Each row below holds a small network's activations on one input, seen along a few directions.
Each table varies a few parts of the input and shows all the possible inputs, shuffled.
A made-up example of a description, with smaller parts first: one of 4 places along a line, together with either a single point or one of 9 places around a ring or (one of 2 separate values, together with one of 8 places around a ring).
Shared parts are said once, and a part with two or three values counts as separate values.
(in the rows, 128 means zero)

Other details of the inputs vary at random and push rows far along two fixed directions, the same in every table; ignore that.

Rows:
r1: [177 170  95 126 117  92 112 143 176 148 122 199]
r2: [ 63  74 166 169 132 194 135  87  58 132 104 108]
r3: [ 94 169 137 138 135 114  96 145 130 105 123 158]
r4: [145 150 128  91 152 122 137 142 164 108 138 132]
r5: [125 169 166 123 150  77 117 157 126 137 127 137]
r6: [174 137  91 123  96  97 133 171 180 128 134 173]
r7: [166 147 101 123 117  95 108 139 206 145 111 196]
r8: [ 84  73 169 143 130 183 133  92  60 120 105  62]
r9: [119  92 109 125 123 190 162  90  73 148 120  77]
r10: [131  83 129 128 102 173 153  87  70 137 133  89]
r11: [ 76  95 173 141 133 178 148  81  45 141 116 114]
r12: [ 90 139 187 119 157 104 125 156 108 105 138 128]
r13: [ 75 171 173 150 163 108  78 138 130 121 110 140]
r14: [ 57  71 171 162 142 179 139  80  61 131 124 110]
r15: [145 156 119  94 147 121 131 149 164 110 123 129]
r16: [112 158 165 119 147  86 122 168 136 107 130 144]
r17: [182 146  97 101 140 101 128 141 217 140 137 148]
r18: [188 155  74 103 134  99 135 132 181 147 155 146]
r19: [138  73  95 153  78 167 163 112  82 165 129 114]
r20: [173 148  73 139  98  95  95 143 192 130 135 138]
r21: [183  54  20 140  80 168 170  90 169 160 158 124]
r22: [ 49 159 215 129 184 124 109 132  79  88 114 134]
r23: [138 145 152 120 136  84 113 163 173 140 110 147]
r24: [ 95  72 116 140  93 191 156  93  79 125 114 135]
r25: [113  77 127 140  94 166 158 108  65 160 117 101]
r26: [ 57 137 236 133 191 103 109 145  92 117 121  99]
r27: [160 151  96 114 119  91 120 143 189 119 146 207]
r28: [124 161 158 104 181 111 110 145 163 123 111 112]
r29: [ 56 143 234 141 188 105 108 147  89 115 110  96]
r30: [ 86  83 174 124 127 182 149 100  54  95 127  76]
r31: [141  60 111 137  92 170 151  91 115 136 132  99]
r32: [ 70 151 226 132 192 113  96 130  89  93 112  79]
r33: [149  87  99 129  85 169 148  95  87 144 122  96]
r34: [153  76  53 133  90 190 171 106 122 127 138 110]
r35: [132 182 105 115 147 108 108 157 166 106 136 125]
r36: [137 169 139 112 168 123 122 139 127 131 123 110]
r37: [ 81 173 173 133 147  96 100 172 116 104 124 121]
r38: [165  89  12 168  38 163 148  89 131 171 139 162]
r39: [148  68  55 127  96 180 176  97 124 127 159 113]
r40: [142 167 118 103 160 104 127 151 165 102 139 134]
r41: [123  85  75 153  69 176 139 105  92 112 140  93]
r42: [127 153 153 115 145 106 113 144 128  87 133 123]
r43: [161 168 138 105 145  82 108 141 147 123 144 136]
r44: [ 97  86 103 169  79 169 148 105  57 158 131  88]
r45: [141 170 136 112 137 100 109 136 147 143 109 177]
r46: [106 189 166 128 155 100  85 142 102 113 123  97]
r47: [ 60 138 246 124 185 110 115 145  97 120 109  99]
r48: [141 147 119 122 161 110 123 134 171 127 131 120]
r49: [120  73 112 142  93 187 151 104  74 106 129  91]
r50: [ 93 151 169 128 155 131 111 141 110 102 113 155]
r51: [ 44 155 216 153 175 112  90 152  86 118 108  86]
r52: [152  68  77 145  71 148 170 105 103 168 153 130]
r53: [187  64  21 146  76 178 165 101 167 160 138 122]
r54: [194 157  85 116 109  86 118 136 168 134 142 149]
r55: [ 60 146 237 140 188 113 104 155  89 116 100  97]
r56: [175 142 110 102 104  84 136 168 193 129 141 179]
r57: [126 138 165 122 157 101 105 133 143 112 136 116]
r58: [123  80  96 149  96 166 154  81  86 155 141 145]
r59: [110 180 141 130 175 107  93 149 161 120 124 103]
r60: [161 147  97 136 122  86 110 136 201 140 127 195]
r61: [107 160 186 105 169 100 107 147 118  81 138 117]
r62: [159  68  69 125  64 174 158 105 115 120 130 116]
r63: [172 146 101 104 103  85 128 174 189 129 126 176]
r64: [135 174 134 126 143  88 112 133 144 136 124 177]
r65: [190 150 100 123 119  89 102 152 202 126 127 152]
r66: [151  86  95 143  87 173 147  98  81 140 129  98]
r67: [154 178 118 107 162  97 123 140 155 133 136 127]
r68: [183 142 106 110 102  86 138 150 172 160 138 168]
r69: [ 64  80 169 136 126 190 153  90  55 112 121 121]
r70: [167 141 109 120 120  95 116 133 207 144 126 198]
r71: [176 187  63 118 126  95 111 146 185 146 140 137]
r72: [165  85  68 120  95 177 173  90 120 160 144 107]
Each input here is: one of 3 separate values, together with one of 4 places along a line, together with either a single point or one of 5 places around a ring.
The inputs of r5 and r16 match in every part but the choice among 3 separate values. If r64 is changed in the same way as r5 into r16, which row does it become?
Answer: r22
The inputs of r9 and r28 match in every part but the choice among 3 separate values. If r66 is changed in the same way as r9 into r28, which row does it become?
Answer: r65
Which other rows does r19 become when the choice among 3 separate values takes its other values? List them by row number.
Answer: r6, r55
Which other rows does r59 become when the choice among 3 separate values takes its other values? List them by row number.
Answer: r35, r71
Which other rows does r1 become when the place on the ring of 5 takes its other values? List them by row number.
Answer: r11, r45, r58, r64

Rows:
r73: [129  66 116 138  95 159 163 107 113 141 131 134]
r74: [166 138  91 141  96  96 121 143 164 157 131 154]
r75: [124 100  96 157  95 156 138 100  99 155 127 120]
r76: [ 86 177 204 134 178  93  91 148 109 131 108 115]
r77: [166 161 130 103 148  87 119 155 172 131 136 124]
r78: [162  95  35 133  85 170 148 111 149 117 148 114]
r79: [ 89 143 207 115 180 112 117 137 118 120 114 133]
r80: [188 148  74 104 114 109 133 141 180 131 142 143]
r81: [ 77  98 154 139 142 174 132 105  98  97 117 119]
r82: [ 78  92 173 135 145 167 145  99  72 123 121 114]
r83: [136 136 134 114 129 114 130 138 147 118 129 168]
r84: [122  64 109 137 112 187 167  89  84 149 130  70]
r85: [ 99 191 191 126 165  80  85 163 119 115 115 133]
r86: [194 143  80 103 109 100 129 148 184 129 145 142]
r87: [158 143  80 139  93 112 120 133 149 144 131 159]
r88: [155 147 118 110 146 114 127 134 152 131 134 118]
r89: [ 80  70 163 138 117 173 154 102  62 117 124 110]
r90: [ 93 189 149 137 154 102  84 152 134  98 121 134]
The inputs of r81 and r90 match in every part but one. If r83 is changed in the same way as r81 into r90, which row does it become?
Answer: r87
Describe the family of inputs behind these rows.
Answer: one of 3 separate values, together with either a single point or one of 5 places around a ring
List by row number the other rows that have the choice among 3 separate values in common with r88.
Answer: r77, r78, r80, r84, r86
Start at r76 and move only the place on the ring of 5, one step at a time. The first step leads to r75. Which rows follow, in order?
Answer: r87, r85, r74

Rows:
r91: [126 167 187 105 168  87 116 151 134 131 119 131]
r92: [ 70  75 187 157 133 174 146  98  58 128 116 105]
r93: [171  94  50 131  94 173 153  99 131 145 142  79]
r94: [155 133  98 147 103 100 114 129 172 160 124 192]
r95: [162 184  76 136 128 100  96 140 170 144 129 123]
r96: [127  85  58 166  74 167 150  93 127 145 129 155]
r97: [161 165 109 110 123 100 111 160 175 109 131 167]
r98: [173 144  97 108 118 104 131 145 174 137 147 151]
r99: [140 102  64 158  73 158 143 108 112 164 140 137]
r100: [174 177  92 117 137  93 105 152 180 122 136 112]
r101: [115 160 170 128 139  85 103 157 124 136 116 136]
r102: [155 104  51 153  77 160 134 111 123 142 139  87]
r103: [ 82  88 171 114 151 180 153  94  60  92 126  80]
r104: [150 170  93 131 115 100 102 147 165 126 125 177]
r105: [ 65 171 205 129 178 110  91 154 113  92 109 136]
r106: [156  82  70 129  87 166 157 103 124 121 141 134]
r107: [160 147  85 124  95 101 112 145 162 111 136 168]
r108: [144 126 106 130 110 120 137 139 132 132 142 131]
r109: [104 165 174 107 174 107 116 147 153 102 117 145]
r110: [131  57  99 148  70 174 165  95  83 162 129 106]
r111: [ 61  94 163 155 121 164 137 109  38 119 125  79]
r112: [ 95 113 144 157 115 145 131 109  72 161 112 114]
r113: [ 59  77 183 161 122 164 135  96  51 127 115 106]
r114: [154 123 124 103 140 122 151 135 141 123 144 122]
r115: [185 126 109  91 122  97 143 138 176 149 134 148]
r116: [ 81 158 213  92 207 118 119 145 131  90 117 120]
r117: [169 123 116 119 120 106 130 135 185 146 130 178]
r118: [ 88  97 141 144 127 168 141 112  99 113 122 121]
r119: [110 173 189  95 214 115 110 137 116  97 126  55]
r120: [116 160 214  94 202  82 111 157 156 112 122 148]
Describe the family of inputs behind these rows.
Answer: one of 5 places along a line, together with either a single point or one of 5 places around a ring
The inputs of r91 and r112 match in every part but the place on the line of 5. If r117 is changed in the same way as r91 into r112, which row does it become?
Answer: r94
List by row number the other rows that have the place on the line of 5 in common with r119.
Answer: r103, r114, r115, r116, r120
Which other rows does r97 become when the place on the ring of 5 takes its other values? List them by row number.
Answer: r92, r108, r110, r118
Start at r119 and move only the place on the line of 5, one step at a time. The first step leads to r93. Which rows follow, in order?
Answer: r100, r102, r95
